Each row below holds a small network's activations on one input, seen along a few directions.
In each table, some parts of the input vary, and every possible input appears once, in random order.
Descriptions start from the smaller parts, as in this example, which fits no table here: one of 4 places along a line, together with either a single point or one of 11 places around a ring or (one of 3 separate values, together with one of 5 places around a ring).
Shared parts are said once, and a part with two or three values counts as separate values.
In the rows, zero is written as 128.

Other details of the inputs shift rows strongly along three fixed directions, in all tables alike. That doesn't count.

Table:
x1: [180 109 170 118 188 111  83 147 135 117 165 182 117 112 104]
x2: [178 104 151 134 173 121  86  88 138 125 180 165 120  97 132]
x3: [ 85 142 109 128 131 135 137 140 157 140  75 100  93 108 116]
x4: [104 139 110 135 118 125 136 133 175 127  83  90  78  93 119]
x5: [109 123 115 123  83 134 160 148  80 138 120 147 176 160 130]
x6: [200  99 168  96 163 130  55 106 127 148 169 165 106 112 103]
x7: [ 85 161 110 144 111 128 153 136 181 104  69  90  89  86 142]
x8: [115 110 135  98 149 173 138 147 140 181 108  81  59 129  63]
x9: [104 131 116 108 100 152 114 125 113 164 135 127 165 164 118]
x10: [168 121 150 144 152 100 102 129 128  95 147 174 129 127 135]
x11: [149 143 151 179 164  68 148 137 128  52 115 184 145  88 200]
x12: [185  96 160 126 177 114  85 141 133 118 162 189 119 109 107]
x13: [ 89 167 118 187 137 108 170 128 196  77  86  87 103  83 179]
x14: [112 138 119  98  73 129 125 154  92 143 152 121 163 183 105]
x15: [ 93 168 113 161 100  78 163 140 101  71 110 154 186 147 202]
x16: [143 129 107 136 174  86  94 104 145 116 127 180 137  93 170]
x17: [125 127 135 158 122 144 176 152 139 100  82 100  80 111 104]
x18: [161 107 129 113 174 110  88 102 122 154 160 170 130 119 125]
x19: [134 148 110 163 160  74 118  81 152  98 124 196 139  84 209]
x20: [128 108 137  77  65 155 142 153  70 152 153 108 164 198  90]
x21: [ 72 178  53 148  85  86 128 119 125 121 107 144 205 137 196]
x22: [120 101 134 114 160 173 136 146 152 175 116  72  50 100  57]
x23: [ 82 157  95 178 164 119 164 130 180 109  81 104  97  70 160]
x24: [ 87 145 150 172 176 111 199 167 136 123  59  98 116  75 175]
x25: [ 85 161  98 146  97 123 155  96 121 110 134 129 176 158 184]
x26: [146 144 136 145 167  93  91 100 139  93 129 169 124  97 174]
x27: [123 116 123 112 133 138 129 134 163 139 103  85  63 100  93]
x28: [111 133 118 108  80 153 128 115 104 150 158  97 166 193 126]
x29: [ 88 143  73 108  84 114 111 118 102 161 125 129 180 170 138]
x30: [128 135 148 103 105 129 132 154  86 125 153 119 150 182 106]
x31: [ 95 159  96 154 103 111 144  87 140  99 126 153 179 125 200]
x32: [ 86 167  76 157  79 106 150  91 129 105 139 145 200 137 209]
x33: [111 144 139 141 142 151 151 133 171 112  89  77  86 109 117]
x34: [134 109 105 113  57 150 144 131  84 154 137 130 164 175  98]
x35: [108 138  95 123  67 124 134 131 105 130 134 142 168 170 125]
x36: [148 121 147 150 163  87 137 148 120  88 124 189 156  95 165]
x37: [112 127 157 114 143 146 147 190 127 133 117  96  91 128  70]
x38: [191  84 172 113 204 141  78 106 130 152 186 172 110 101 110]
x39: [145  97 136  92  56 165 152 145  70 164 143 117 159 188  82]
x40: [133 111 120  96 111 161 113 107  84 172 160 110 133 178  98]
x41: [ 96 122 106 102  91 160 133 114 105 161 150 123 173 182 130]
x42: [ 95 148 134 136 138 128 154 191 153 120  97 101  84 111  99]
x43: [113 152 121 125 103 113 130 138 106 115 132 132 160 181 126]
x44: [189  90 152 114 167 131  75  94 123 143 181 165 107 104 115]
x45: [147  95 161 121 114 181 167 170 115 135 102  66  66 141  44]
x46: [213  75 225 105 196 128 113 140 104 146 153 140 119  93 124]
x47: [123 125 121 115 120 148 123 102 104 144 156 118 143 163 130]
x48: [107 146  87 153  82 101 152 124 108  97 115 151 174 163 169]
x49: [118 127 130 121 112 160 131 134 161 142 109  74  97 115  87]
x50: [198  99 169 119 155 134  78 105 147 127 193 148 124 107 120]
x51: [ 87 155 109 170 146 131 165 123 166 108  90  78  87  94 143]
x52: [101 141  86 166  99  88 156 133 103 105  97 178 191 134 171]
x53: [107 141  99 108 102 122 118 103 102 139 126 127 155 169 144]
x54: [151 116 124 161 154  87 112 132 135  94 131 202 143  99 161]
x55: [177 114 140 115 171 114  90  96 117 142 166 155 116 129 126]
x56: [ 99 140  93 117  92 133 115 123 115 153 135 125 186 161 135]
x57: [118 122 135 133 160 153 149 126 156 134 107  73  49  99  92]
x58: [140 102 114 110  59 150 145 129  78 148 134 136 168 177  94]
x59: [109 126 125 106 125 142 129 127 153 141  97  91  81 117  98]
x60: [125 123 136 117 120 151 124 145 169 135 108  66  65  98  87]
x61: [ 97 110 122 108 141 179 146 139 138 175 101  74  68 128  68]
x62: [181  97 151 150 166 107 110 134 129 105 135 197 130  92 135]
x63: [ 97 151 112 158 146 115 154 122 183 113  80 104  63  67 132]
x64: [169 110 156 120 163 135  90 117 139 140 175 159 146 118 132]
x65: [167 104 138 129 163 117  88  86 125 132 160 181 122 107 141]
x66: [122 128 120  76  77 168 108 125  87 168 153  90 145 200 104]
x67: [116 121 150 142 115 137 179 174 141 102  87  91  88 101 103]
x68: [ 73 183 119 174 128  87 174 165 156  63  80 112 110 104 165]
x69: [148 123 129 118 174 104  87 108 137 136 136 184 130 102 156]
x70: [ 77 161  72 153  83 108 145  87 117 118 125 155 191 143 198]
x71: [104 143 104 114  72 138 118 107 115 142 137 125 180 163 138]
x72: [212 104 173 107 169 142  64 114 122 137 186 145 123 118 102]
x73: [163 119 117 159 133  86 116 118 141  86 129 194 147 102 164]
x74: [169 136 138 135 168  98  80 100 136 109 144 164 128 101 154]
x75: [159 121 141 146 167 111  96 106 148 118 165 160 154  99 150]
x76: [140  98 175  83 115 158 156 151  50 181 145  70 163 189 111]
x77: [102 144 109 125  74 140 130 102 117 135 144 113 178 164 144]
x78: [166  99 174 110 166 113 110 158 106 123 155 168 139 125 113]
x79: [ 94 163  84 132 108 110 137  90 105 129 119 138 164 157 171]
x80: [ 92 149 119 166 155 137 168 134 188 112  96  96  88  70 144]
x81: [100 145 121 140 114 122 153 162 161 106  91 104  99 125 103]
x82: [154  91 150  91  79 166 149 147  62 155 150 107 152 197  75]
x83: [106 145 150 138 124 128 161 173 149 101  98  95  85 103 101]
x84: [133 111 162 117 145 189 153 144 160 142 127  40  46 122  66]
x85: [121 121 111  72  84 169 101 135  91 194 144 108 157 189  89]
x86: [200 125 161 115 166 129  69 117 134 124 164 146 118 112 133]
x87: [108 136 126 134 144 130 141 134 160 123  86  76  65 109 110]
Description of these inputs: one of 3 separate values, together with either a single point or one of 10 places around a ring or (one of 2 separate values, together with one of 9 places around a ring).
Q: Changing only the choice among 3 separate values turns x7 into x85. The same change can be made to x31. Which row results?
A: x41
Q: Changing only the choice among 3 separate values turns x4 into x29. The same change can be made to x59. Which row results?
A: x69
Q: Which other rows does x77 become when the choice among 2 separate values takes its other values? List them by row number.
A: x50
Q: Which other rows does x26 become when the place on the ring of 9 takes its other values? List them by row number.
A: x25, x28, x33, x40, x47, x53, x66, x79
Q: Which other rows does x9 become when the choice among 2 separate values takes its other values? List them by row number.
A: x56
Q: Which other rows does x72 become when the choice among 3 separate values takes its other values? List them by row number.
A: x49, x56

Table:
x88: [148 105 169 110 122 159 149 140  82 151 154  96 144 167 108]
x89: [176 101 148  97 160 162  67  83 137 162 185 121 110 125 108]
x90: [218  90 189 119 188  88  68 122  92 106 193 225 171 109 143]
x91: [162  94 165  78 128 157 107 168  68 175 161 136 150 182  74]
x92: [162  98 162 138 182 130 130 162 187 105 107 129  21  55  66]
x93: [110 137 105 113  91 150 124 127 142 137 120 100  97 151  92]
x94: [ 49 178  83 172 136 129 175 111 200 125  62  68  95  74 176]
x95: [143 140 169 187 170 103 157 171 203  53  73 119  51  37 137]
x96: [128 142 133 168 203 104 132 138 203  81  67 127  37  32 140]
x97: [148 106 130  90 111 195  89  95 141 179 169  63 109 164  70]
x98: [120 138  97 116 115 115 110 115 131 132 133 136 131 143 123]
x99: [ 62 162  93 141  54 147 204 131  86 125 106  73 193 192 162]
x100: [112 117 106  91  59 160 141 152 116 149 124  99 126 174  56]
x101: [153 110 120 125 130 100 100 130 112 131 144 199 155 129 131]
x102: [201  92 185 109 152 125  92 150 104 124 174 163 121 134 102]
x103: [ 95 139 107 117 144 140 121  95 139 168 132  99 129 117 142]
x104: [134 165 125 185 100  63 142  88 104  64 154 199 216 131 252]
x105: [130 150 126 167 145  63 131  99  83  90 149 209 238 136 250]
x106: [ 34 177  47 131  80 109 156 118 113 138  78 117 167 156 160]
x107: [ 76 118 100 106  92 160 166 164 116 166  75  83 100 153  66]
Q: What is each input in this table made of?
A: one of 4 places along a line, together with one of 5 places along a line
Q: Changing only the place on the line of 4 turns x92 into x101. The same change can be made to x98. Which row results?
A: x96
Q: Which other rows does x95 become when the place on the line of 4 takes its other values? List them by row number.
A: x90, x91, x102

Table:
x108: [221  95 153 127 213 119  30  74 173 122 182 191  68  54 119]
x109: [145 135 108 158 106  92 116  99 106  94 154 198 195 133 187]
x110: [ 85 143 140 153 117 151 180 149 171 117  87  63  86 104 118]
x111: [103 162  65 178  82  59 145 107 116  81 108 198 209 135 213]
x112: [103 120 132 129 128 148 161 164 154 135  77  93  87 103  85]
x113: [154 111 166 127 157 161 120 122 135 129 157 105 116 115 117]
x114: [158 126 165 118 159 129 110 132 132 119 146 119 104 121 128]
x115: [220  83 162 102 159 121  63 119 100 142 204 206 173 140 114]
x116: [147 135  98 141 109  67 107 100  90 101 146 234 209 134 194]
x117: [ 85 118  81  85  45 158 156 134  58 192 123 103 173 221  95]
x118: [ 44 175 100 165 118 132 208 140 175 108  58  55 111  96 171]
x119: [ 68 135  71 106  62 135 151 129  71 176 122 124 209 196 136]
x120: [ 85 177  89 167  94  71 142 104 121  76 127 159 211 148 231]
x121: [ 75 145 112 157 137 131 182 133 152 114  63  70  79  96 138]
x122: [133 128 149 140 134 128 129 158 153  98 119 126 101 108 115]
x123: [168 128 125 111 164 122  58 101 173 132 156 159  92 108 120]
x124: [167 132 132 148 121  97 105  85 105  97 175 201 179 136 186]
x125: [ 99 161 134 158 121 113 162 146 164  81  94 102  91 100 141]
x126: [183  95 159 109 198 139  47  89 179 154 172 157  78  74 102]
x127: [136 117 142 146 184 134 148 132 145 121 106 115  63  80 108]
x128: [144 101 158 117 134 156 135 151 145 138 139 105 108 113  93]
x129: [ 95 155 109 156 109 111 162 173 160  92  75 108 103 109 116]
x130: [ 89 157 115 164 121 134 180 125 153 107  77  73  93 107 156]
x131: [ 64 171  69 115  57 104 145 120  70 146 121 110 216 201 168]
x132: [183 113 151 114 179 102  65 101  87 146 182 211 187 124 172]
x133: [153  81 152  43  58 230 125 128  56 212 185  46 134 245  22]
x134: [134  79 146  34  85 207 113 135  51 240 175  50 153 227  31]
x135: [113 130 140 132 153 131 147 170 153 129  83 111  71 111  98]
x136: [147 111 161 119 186 128 112 147 137 131 134 128  79 107  93]
x137: [137 120 155 120 148 130 136 173 155 109  91 119  64  95  78]
Q: Changing only one part turns x125 into x110. The same change can be made to x137. Which row results?
A: x112
Q: What is each input in this table made of?
A: one of 3 separate values, together with either a single point or one of 9 places around a ring
Q: A walk changes only the place on the ring of 9. It starts at x127 and steps to x121. List the rest of the walk in order.
A: x130, x133, x124, x109, x111, x116, x117
